A small network was shown many inputs. Here are its activations along a few directions, one row for each input.
In each table, some parts of the input vary, and every possible input appears once, in random order.
Descriptions start from the smaller parts, as in this example, which fits no table here: one of 5 places around a ring, together with either a single point or one of 9 places along a line or (one of 3 separate values, together with one of 4 places along a line).
Shared parts are said once, and a part with two or three values counts as separate values.

Other details of the inputs shift rows strongly along two fixed directions, in all tables alike. That doesn't count.
These rows show it; all are for the same input, with only those details redrawn:
[ 11  18  -8   5  13 -27  37  44  22 -23   9   1]
[  7   5  11  21  27 -12   7  -5  17   7  -5 -12]
[-11   5   5   3  -6  14 -24 -14  -5   8   5  11]
[-12   4   5   1  -6  13 -23 -15  -2   8   4  11]
[-15  15 -17 -24 -32  13 -12  28  -5 -15  21  30]

A family of inputs:
R1: [ -2   8  -2   1 -25  10  -7 -25  -7  19 -11  14]
R2: [ 23  21 -10  -2   6 -23  40  43  29 -17   0   0]
R3: [-14  16 -21 -29 -35  10  -6  38  -2 -21  24  32]
R4: [ 14  12 -29  -1  22 -16  37  39  29 -29   8  -4]
R5: [ 12 -16  12   9  25 -29  11  -3  -7  19  -1 -23]
R6: [-16 -10  14  -7  -8   5 -31 -19 -19  11   4  -8]
R7: [  0 -10 -24  -8   0   9  -6 -19 -18   6  25  10]
R8: [-16 -20   2 -21 -20  14  -8  14 -19 -16   9  -1]
R9: [-17 -22  19  -4  -7  24 -25 -15 -14  -2 -15  -3]
R10: [ 18   9  -8  14  25  -5  22 -11  25  -8 -11  -9]
R11: [-18   7  -9 -32 -37   5 -17  36 -11 -21   8  22]
R12: [ -2  -4  15  20  19   1 -17 -33  -5  22   8 -15]
R13: [-10 -23 -14 -36 -34  11   0  31 -34 -16  21  17]
R14: [ 19   4 -13  18  17  -7  26 -26  17   8 -21 -11]
R15: [ 24   4 -19   1  17 -33  40  44   3  -3  26  -5]
R16: [-10  -4 -15  -2   2  18 -19 -27  -9   0  19   1]
R17: [ -5   1   7  -6 -28   4 -12 -18 -14  14 -24   6]
R18: [  2 -22  20  10  -4  11   1 -32  -7  17 -40 -16]
R19: [ -5   4  16  -7 -18   9 -23 -13 -10   4 -17   5]
R20: [  3 -18  30  13   7  15  -9 -28  -6   5 -33 -16]
Describe the family of inputs behind these rows.
Answer: one of 4 places along a line, together with one of 5 places along a line
The inputs of R8 and R13 match in every part but the place on the line of 5. If R12 is changed in the same way as R8 into R13, which row does it become?
Answer: R15
A walk changes only the place on the line of 4. It starts at R18 and steps to R17. List the rest of the walk in order.
Answer: R1, R14
Which other rows does R20 become when the place on the line of 4 takes its other values? List them by row number.
Answer: R2, R10, R19

A family of inputs:
R21: [-16  -3  -7  -7 -16  24 -22 -16 -12   1   8  15]
R22: [ 2  7 -9  2  2 -6  4 -1  3  2  6  1]
R23: [ -1   2   6   2  -5  -3   4   9   3   1 -11   2]
R24: [ 7 -2 -3 -1 -3  0  9  0  0 -1 -2 -2]
R25: [ 6  0 -8 -2  0  0  7 -1  0 -1  0  3]
R26: [ 3 -6  1 -1  1  4  8  3  0 -5  0 -2]
R27: [ 2  2  4 -4  0 -1  1  3  4 -8 -4 -6]
R28: [ 3  5 -2 -4  3 -2 -1  3  5 -9 -2 -2]
R29: [ 6  5 -6 -2  1 -7  4  2 -1  1  5  2]
R30: [ -1  -1   3  -3   0  -5   1   5   2  -7 -10  -9]
R31: [ 2 -1  4 -1  1 -5  2  6 -1  1  7 -2]
R32: [ 2  0 -2 -2 -3 -9  5  4 -4  3 -3 -3]
R33: [  2   3 -11   2   2   0   7  -2   4   0   2   1]
R34: [  1 -16  31  28  29   6 -17 -47  -2  27 -14 -23]
R35: [ 3 -1 -1 -1  8 -3  4 11  2 -5  7  1]
R36: [-3  0 -3  4  7  0  0  6  4 -2  8  0]
R37: [ 3 -4 -4 -1  4  2  6  4  2 -5  2  2]
R38: [ 5  2 -1 -3 -4 -5  5  2 -2  2  3 -1]
R39: [ 2  1  1  0  7 -6 -2  2  0  3  7  0]
R40: [ 2  2 12  6 -1  3 -1 -6  4  6 -8  1]
R41: [ 2 -4 -3 -2 -4 -3  8  3 -3 -1 -8 -3]
R42: [-1 -9  0  0  0  0  7  6 -2 -4 -6 -3]
R43: [-2  6  2 -2 -9  8 -9 -3  1  3 -2 13]
R44: [-2  8 -5  0  3 -1 -1  1  8 -8  0 -4]
R45: [-22  -9   1 -17 -29  24 -33  -7 -25   2   7  17]
R46: [-1 10 -1  6  0  0  3  4 10  1 -1  6]
R47: [-2 -3  3 -2  0 -9  1  9 -3  2  1 -4]
R48: [-2  4 -3  4  6 -5 -2  1  3  4  9 -1]
The inputs of R29 and R22 match in every part but one. If R39 is changed in the same way as R29 into R22, which row does it become?
Answer: R48
Describe the family of inputs behind these rows.
Answer: one of 4 places along a line, together with either one of 2 separate values or one of 5 places around a ring
Which other rows does R38 become when the place on the ring of 5 takes its other values? List them by row number.
Answer: R24, R26, R31, R34
Which other rows does R34 become when the place on the line of 4 takes its other values? List them by row number.
Answer: R35, R36, R45
